These are the activations of a small neural network, seen along a few directions. Each row is one input.
Each table varies a few parts of the input and shows all the possible inputs, shuffled.
A made-up example of a description, with smaller parts first: ring(5) and (point or ring(11) or (values(3) and line(4))).
Shared parts are said once, and a part with two or three values counts as separate values.

A family of inputs:
r1: -0.68; 0.66; -1.53; 1.85; -1.96; -2.54; 1.12; -2.01; -4.14; -0.17; 0.07
r2: 8.80; 5.44; 3.55; -2.85; 6.27; 3.67; -5.97; 3.13; 6.02; 0.26; 1.62
r3: 5.58; -2.31; 8.08; -3.14; 6.48; 2.98; -5.82; -0.12; 3.55; -2.40; 2.64
r4: 8.39; 1.82; -0.52; -4.36; 7.59; 4.53; -6.27; 3.65; 3.38; 4.42; 1.94
r5: -2.68; 1.02; 2.30; 0.26; -3.72; -0.70; 2.67; 0.06; -3.68; -1.65; 2.58
r6: -3.32; -2.76; -5.49; 0.47; -2.26; 0.69; 1.59; -0.32; 0.81; 2.67; -2.20
r7: -2.98; 1.34; 0.46; 0.73; -1.57; -1.13; 2.70; -1.27; -1.33; -1.04; -1.37
r8: 8.85; 4.62; 5.39; -4.15; 5.74; 3.94; -3.42; 3.67; 5.86; 1.24; 3.34
r9: -2.83; 0.03; 0.41; 0.56; -4.21; 0.20; 4.29; -0.46; 3.58; -0.79; -0.53
r10: -1.61; 1.68; 0.04; 0.91; -2.61; -0.86; 1.85; -1.45; -3.51; -2.54; 0.12
r11: -3.21; -1.82; -3.67; 0.14; -1.72; -0.10; -0.05; 0.24; -6.52; 1.81; 0.92
r12: -1.76; -0.74; -2.60; 3.50; -1.77; -2.03; 2.33; 0.05; 1.26; 0.57; -2.03
r13: -3.94; -1.90; -3.96; -0.73; -0.22; -0.32; 1.71; -0.65; -3.52; 2.79; -0.62
r14: -2.68; 0.27; -1.03; 2.56; -2.42; -0.33; 3.09; 0.60; 1.91; -1.79; -1.97
r15: -1.32; 0.41; -0.82; 2.54; -2.43; -2.61; 0.20; -0.94; -4.95; 0.34; 0.11
r16: -3.64; -2.97; -5.45; 1.10; -1.06; 0.47; 2.10; 1.22; -0.28; 2.04; -1.22
r17: -2.26; 1.42; 0.75; 1.59; -3.08; -0.93; 0.93; -0.38; -4.33; -2.03; 0.16
r18: -2.03; 1.27; 1.58; -0.43; -3.25; -0.62; 3.58; -1.00; -2.87; -2.16; 2.54
r19: -3.40; 0.94; 1.99; -0.62; -2.22; -0.91; 4.40; -0.83; -0.70; -0.68; 1.04
r20: -1.18; -0.33; -1.89; 1.57; -1.95; -3.53; 1.81; -0.80; -0.85; 0.41; -2.07
r21: 4.78; -4.76; 1.91; -3.11; 8.10; 3.36; -9.48; 0.15; 1.28; 0.48; 1.43
r22: 6.56; -2.62; 4.62; -0.82; 7.45; 1.10; -9.21; -0.95; 2.78; -0.93; 0.64
r23: -3.10; -0.13; 0.51; 1.21; -3.07; -0.11; 4.79; 1.04; 2.53; -1.44; 0.44
r24: 9.71; 4.38; 2.00; -1.90; 6.91; 1.96; -6.77; 2.53; 5.39; 2.62; 1.56
r25: -3.03; -2.53; -4.71; -0.81; -1.27; -1.09; 1.55; 0.34; -2.38; 1.87; -1.27
r26: -2.53; 0.28; 1.22; -0.71; -3.23; -1.60; 4.26; 0.20; 0.42; -1.59; 0.39
r27: -2.56; -1.56; -4.37; -0.55; -1.25; -0.05; 0.87; -0.83; -5.70; 1.30; 0.88
r28: 6.13; -2.02; 6.48; -1.85; 6.76; 2.95; -7.74; -0.45; 2.91; -2.99; 0.26
r29: -1.48; -0.57; -2.69; 2.84; -2.93; -1.72; 1.83; -1.46; 2.31; 1.21; -3.00
r30: -2.41; 0.44; -1.14; 1.90; -3.58; -0.02; 2.58; -0.89; 2.96; -1.15; -2.95
r31: -2.06; 0.32; -1.11; 1.66; -0.93; -2.82; 1.95; -1.82; -1.98; 1.31; -1.42
r32: -2.10; 0.68; -0.33; 0.62; -2.60; -1.84; 2.54; -0.24; -0.21; -1.96; -2.02
The inputs of r3 and r21 match in every part but one. If r19 is changed in the same way as r3 into r21, which row does it become? -> r13
What do these inputs look like to the network? -> line(4) and (values(2) or line(6))
Which other rows does r4 become when the values(2) part takes its other values? List them by row number. -> r21
Which other rows does r26 become when the line(4) part takes its other values? List them by row number. -> r20, r25, r32

A family of inputs:
r33: 0.87; -2.50; -3.49; -0.46; 1.86; 1.88; -1.88; 1.67; 2.04; 2.72; -0.28
r34: 1.95; 0.47; 3.92; 0.70; -0.06; -1.13; -0.95; -0.56; 0.46; -1.61; 2.37
r35: -7.52; 0.16; -5.39; 2.83; -7.48; -2.92; 7.31; -1.24; -2.48; 0.55; -2.11
r36: 1.77; 3.50; -0.14; -0.43; -0.11; 1.98; 0.32; 2.30; 0.82; 0.16; 0.41
r37: 1.28; 1.09; -0.44; -2.21; 2.20; 0.07; 0.41; 0.83; 0.99; 2.50; 0.25
r38: 2.19; 2.12; 1.96; 1.13; -0.63; -0.69; 0.90; 0.99; 3.74; 0.25; 1.00
r39: 0.53; 1.46; 3.21; -0.28; -0.38; 0.92; 1.67; 0.32; 5.47; -2.34; -1.36
r40: 1.47; 1.89; 1.90; -0.86; 0.40; 1.55; -1.61; 0.74; -2.46; -1.61; 1.76
r41: 1.97; -0.08; -2.93; 0.53; 2.44; 0.07; -2.30; 0.45; 1.04; 2.36; -2.61
r42: 0.18; -0.12; 5.23; -0.51; 0.34; 0.60; -0.14; -1.30; 2.18; -4.13; 0.06
r43: 1.10; -0.60; 1.65; -2.60; 2.67; -0.22; -1.40; -0.82; -2.34; 0.79; 1.57
r44: 0.47; -4.05; -1.36; -0.80; 2.37; 1.60; -3.83; 0.03; -1.25; 1.08; 1.08
r45: -7.95; -1.62; -3.25; 2.77; -6.61; -3.45; 5.63; -2.23; -5.96; -1.32; -0.90
r46: 1.70; -1.71; -0.88; 0.18; 2.99; -0.25; -4.14; -1.20; -2.25; 0.61; -1.24
What do these inputs look like to the network? -> values(2) and (point or line(6))
The inputs of r34 and r38 match in every part but the values(2) part. If r40 is changed in the same way as r34 into r38, which row does it become? -> r36
Which other rows does r42 become when the values(2) part takes its other values? List them by row number. -> r39
Which other rows does r35 become when the values(2) part takes its other values? List them by row number. -> r45

A family of inputs:
r47: -5.61; -5.26; 0.16; -0.56; -1.94; 1.73; 2.33; 0.69; 0.80; -3.22; -0.36
r48: -0.21; 1.35; 3.44; -2.64; 1.25; -1.40; -0.92; -1.15; -5.00; 0.94; 2.31
r49: 1.51; 4.43; 5.77; -1.22; -1.88; -2.06; 3.45; 0.62; 3.97; -2.35; 2.71
r50: -2.90; 0.77; -4.64; 2.83; -5.32; -2.30; 5.04; 1.29; 3.36; 4.19; -3.43
r51: -2.56; 2.60; -6.15; 3.20; -4.13; -2.49; 5.18; 1.25; -0.71; 3.91; -2.23
r52: -2.76; 0.56; 0.19; -1.18; -4.68; 1.61; 4.33; 2.23; 2.73; -0.54; 2.45
r53: -5.54; -7.31; -0.12; 0.45; -1.35; 0.86; -0.31; -3.12; -1.37; -2.31; 1.33
r54: -2.98; 2.92; -7.00; 3.18; -2.87; -3.10; 4.04; 0.14; -5.12; 2.70; -1.69
r55: 0.33; 3.44; 6.15; -1.87; -0.96; -0.52; 4.07; -1.74; 5.12; -3.78; 0.55
r56: 1.30; -1.21; 3.66; -2.25; 0.74; -1.95; -0.86; -2.08; -4.75; -0.85; 1.95
r57: -3.47; -4.22; -2.93; -2.22; -1.87; 1.08; -0.03; -0.87; -6.48; -0.89; 2.00
r58: 5.62; -4.32; -2.84; -3.12; 6.19; 1.78; -7.10; 0.59; -1.11; 3.96; 0.01
r59: 3.34; -6.95; -0.34; -0.23; 6.96; 1.44; -7.53; -1.82; 3.66; 2.01; -0.77
r60: 4.49; 0.60; -0.11; -2.25; 4.89; 3.53; -2.67; 0.87; 8.38; 1.19; -2.06
r61: 2.00; 2.64; 1.91; 0.18; 1.03; 0.56; -4.41; -0.21; -4.73; -0.15; 0.41
r62: 4.07; -1.75; -3.07; -3.55; 6.59; 2.29; -7.17; 1.52; -1.34; 5.61; 0.43
r63: -4.12; -0.28; -4.24; 2.18; -4.43; -0.68; 5.58; -1.03; 4.54; 2.84; -5.59
r64: -3.57; 0.37; -3.39; -1.74; -1.40; 2.42; 2.86; 1.94; -5.53; 1.23; 3.12
r65: 1.11; -0.28; 4.96; 2.43; 0.38; 0.21; -1.87; 0.16; 2.52; -5.48; -2.09
r66: 3.49; 0.10; 2.12; 0.58; 0.52; 0.00; -4.34; -1.15; -4.49; -1.96; 0.06
r67: -0.86; -3.88; 6.27; 0.49; 1.16; -2.50; -1.07; -4.52; 0.23; -3.05; 1.50
r68: 3.10; -4.62; -0.25; -1.15; 6.63; 2.27; -5.09; 1.87; 5.57; 0.62; -2.56
r69: -1.07; -1.55; 6.32; -0.51; 0.68; -1.78; 1.57; -0.82; 2.22; -4.46; -0.13
r70: -5.09; -5.12; -4.13; 5.28; -2.56; -4.45; 0.79; -4.80; -0.96; -0.19; -3.77
r71: 2.52; 4.68; 4.86; 1.08; -1.33; 1.52; 0.65; -0.74; 5.45; -4.72; -1.41
r72: 1.79; 4.98; 4.27; -1.20; -0.53; -1.36; 3.44; 1.10; 0.20; -0.61; 3.48
r73: -3.92; -0.43; 0.62; -1.79; -3.84; 3.13; 4.93; -0.12; 3.91; -1.99; 0.31
r74: -2.75; -1.25; -6.42; 2.95; -3.48; -4.83; 1.28; -2.82; -6.14; 0.06; -2.65
r75: 3.98; 6.23; 2.91; 1.71; -0.85; 0.66; -0.01; 2.09; 0.50; -1.59; 1.53
r76: 3.36; 4.93; 1.66; 1.17; 0.96; 1.21; -1.43; 1.56; -3.62; -0.23; 1.28
r77: -5.44; -3.85; -4.19; 3.86; -2.82; -2.91; 3.20; -0.69; 1.25; -0.07; -5.79
r78: 1.31; -2.58; 4.81; 3.40; 0.92; -0.53; -4.56; -3.58; 0.50; -4.13; -0.44
r79: 3.71; 5.65; 4.46; 1.71; -2.26; -0.03; 0.02; 1.63; 4.31; -3.28; 0.75
r80: -4.96; -1.63; -3.16; -2.61; -1.44; 1.55; -0.06; 0.04; -6.72; 0.80; 2.41
r81: -4.23; 1.41; -6.54; 2.52; -3.11; -4.34; 1.24; -1.92; -6.38; 1.62; -2.16
r82: 5.29; 0.48; -3.46; -2.60; 6.80; 3.13; -4.40; 3.31; -0.35; 5.64; 1.08
r83: -2.76; 1.25; -1.84; -1.28; -3.12; 2.22; 4.25; 2.64; -1.24; 0.74; 3.20
r84: 5.50; 1.58; -0.55; -1.64; 3.91; 2.02; -3.24; 3.24; 7.17; 2.56; 0.07
r85: 5.80; 1.86; -2.29; -1.92; 5.38; 2.78; -3.23; 3.79; 3.53; 4.40; 0.99
r86: 1.15; 3.66; 3.13; -1.69; 1.19; -0.78; 2.05; 0.61; -3.90; 0.81; 3.20
The inputs of r73 and r71 match in every part but one. If r53 is changed in the same way as r73 into r71, which row does it become? -> r78
What do these inputs look like to the network? -> line(5) and ring(8)
Start at r50 and move only the line(5) part, one step at a time. The first step leads to r52. Which rows follow, in order? -> r49, r79, r84

A family of inputs:
r87: 4.95; 3.21; 1.54; -3.43; 2.67; 3.72; -1.75; 3.72; 2.56; 1.26; 2.37
r88: -1.44; -1.68; 1.22; 3.78; -1.91; -0.78; -1.20; -1.88; 0.08; -4.20; -3.29
r89: 2.88; 3.96; 0.11; -1.04; 0.60; -2.49; 1.61; 0.69; 0.37; 3.16; 0.33
r90: 0.47; 4.21; -3.42; 3.03; -2.19; 0.13; 0.82; 1.83; 1.06; 0.53; -2.66
r91: 1.65; 0.79; -0.58; 0.95; 1.16; -2.21; 1.16; -0.77; 4.42; 2.93; -2.24
r92: -5.64; -2.67; 1.28; -0.66; -3.71; -0.87; 3.69; -2.56; -2.21; -3.08; 1.24
r93: -4.63; -0.92; -3.32; 0.50; -3.82; 0.49; 5.39; 0.38; 2.64; 1.24; -1.20
r94: 3.62; 0.97; 5.99; -3.04; 3.09; 3.04; -3.65; 1.08; -0.47; -2.02; 4.30
r95: 0.97; -4.50; -5.77; -0.91; 5.01; -2.19; -4.65; -1.59; -5.23; 6.09; -1.00
r96: 2.42; 3.93; 2.39; -0.73; 1.23; -2.87; 1.13; -0.40; -2.66; 1.16; 1.96
r97: -5.63; -3.92; -1.85; 0.90; -3.68; -0.57; 4.39; -0.75; 2.81; -1.05; -1.12
r98: -0.92; -0.06; 1.83; 2.80; -2.20; -1.15; -1.22; -2.58; -2.42; -4.47; -1.04
r99: -0.01; 2.64; 2.42; 2.41; -2.52; -0.87; -0.97; -0.83; -4.67; -3.13; 0.96
r100: 2.19; -3.32; 4.79; -1.64; 3.66; 3.08; -3.87; -0.01; 4.27; -3.09; 0.01
r101: -4.73; 0.04; 1.86; -1.02; -4.03; -0.58; 3.91; -0.78; -4.48; -1.77; 3.23
r102: 2.73; -2.96; 2.32; -1.03; 3.34; 2.86; -3.18; 1.11; 6.76; -1.24; -0.14
r103: 4.08; 2.56; 0.17; -2.38; 3.33; 3.92; -1.85; 3.70; 5.22; 1.69; 0.60
r104: 1.35; 4.86; -2.05; 2.00; -2.85; -0.10; 0.91; 1.85; -1.60; 0.10; -0.89
r105: 1.99; 3.31; -1.26; 0.00; 1.27; -2.26; 1.53; 0.68; 3.02; 3.58; -1.44
r106: -3.82; 2.20; -0.32; -1.15; -3.75; -0.22; 5.34; 0.81; -4.41; -0.50; 3.04
r107: 0.07; -2.54; 3.36; 0.78; 1.54; -3.13; -0.52; -3.04; 2.02; -1.22; -2.11
r108: 1.56; 1.74; 4.59; -0.60; 0.96; -3.29; -0.31; -1.98; -2.71; -0.06; 2.18
r109: 4.49; 3.19; 3.81; -3.11; 3.30; 3.34; -2.22; 2.63; -0.47; -0.75; 3.99
r110: 3.11; -4.97; -4.14; -3.18; 6.92; 3.77; -7.86; 1.28; -2.87; 4.14; 0.93
r111: -3.39; 2.24; -2.60; -1.48; -4.37; 0.18; 5.84; 1.87; -1.39; 1.48; 1.40
r112: 0.61; -0.94; 4.00; -0.20; 1.26; -3.53; -0.54; -3.73; -0.46; -1.46; 0.16
r113: -5.20; -6.30; -8.49; -1.32; 0.07; 0.35; -0.51; -0.32; -7.01; 4.50; 0.11
r114: -0.55; -3.70; -7.90; 2.02; 1.56; 0.11; -5.31; -0.39; -7.16; 3.13; -2.14
r115: 3.74; 0.03; 0.84; -1.45; 3.24; 4.00; -2.21; 2.25; 6.62; 1.04; -0.17
r116: -6.13; -4.28; 0.68; 0.35; -3.41; -0.52; 3.67; -1.85; 0.29; -2.81; -1.00
r117: 2.72; -1.71; 5.42; -2.60; 3.36; 2.69; -3.90; -0.69; 1.76; -3.35; 2.25
r118: 0.11; 1.69; -2.76; 3.95; -2.30; 0.20; 0.46; 0.36; 2.44; -0.13; -3.47
r119: 0.89; 4.81; 0.23; 2.28; -2.24; -0.50; 0.46; 0.76; -4.61; -1.86; 0.77
r120: 0.66; -2.22; 0.90; 1.35; 1.29; -3.28; 0.17; -1.92; 4.59; 0.65; -2.14
r121: -4.26; 1.59; -3.98; -0.45; -3.71; 0.40; 5.75; 1.84; 1.27; 1.91; -0.38
r122: -0.90; -1.32; -1.29; 4.34; -2.17; -0.87; -0.51; -0.78; 2.61; -2.41; -3.39
What do these inputs look like to the network? -> line(4) and (point or ring(8))
The inputs of r87 and r104 match in every part but the line(4) part. If r102 is changed in the same way as r87 into r104, which row does it become? -> r122
Which other rows agree with r111 in the line(4) part? List them by row number. -> r92, r93, r97, r101, r106, r113, r116, r121
Which other rows agree with r105 in the line(4) part? List them by row number. -> r89, r91, r95, r96, r107, r108, r112, r120
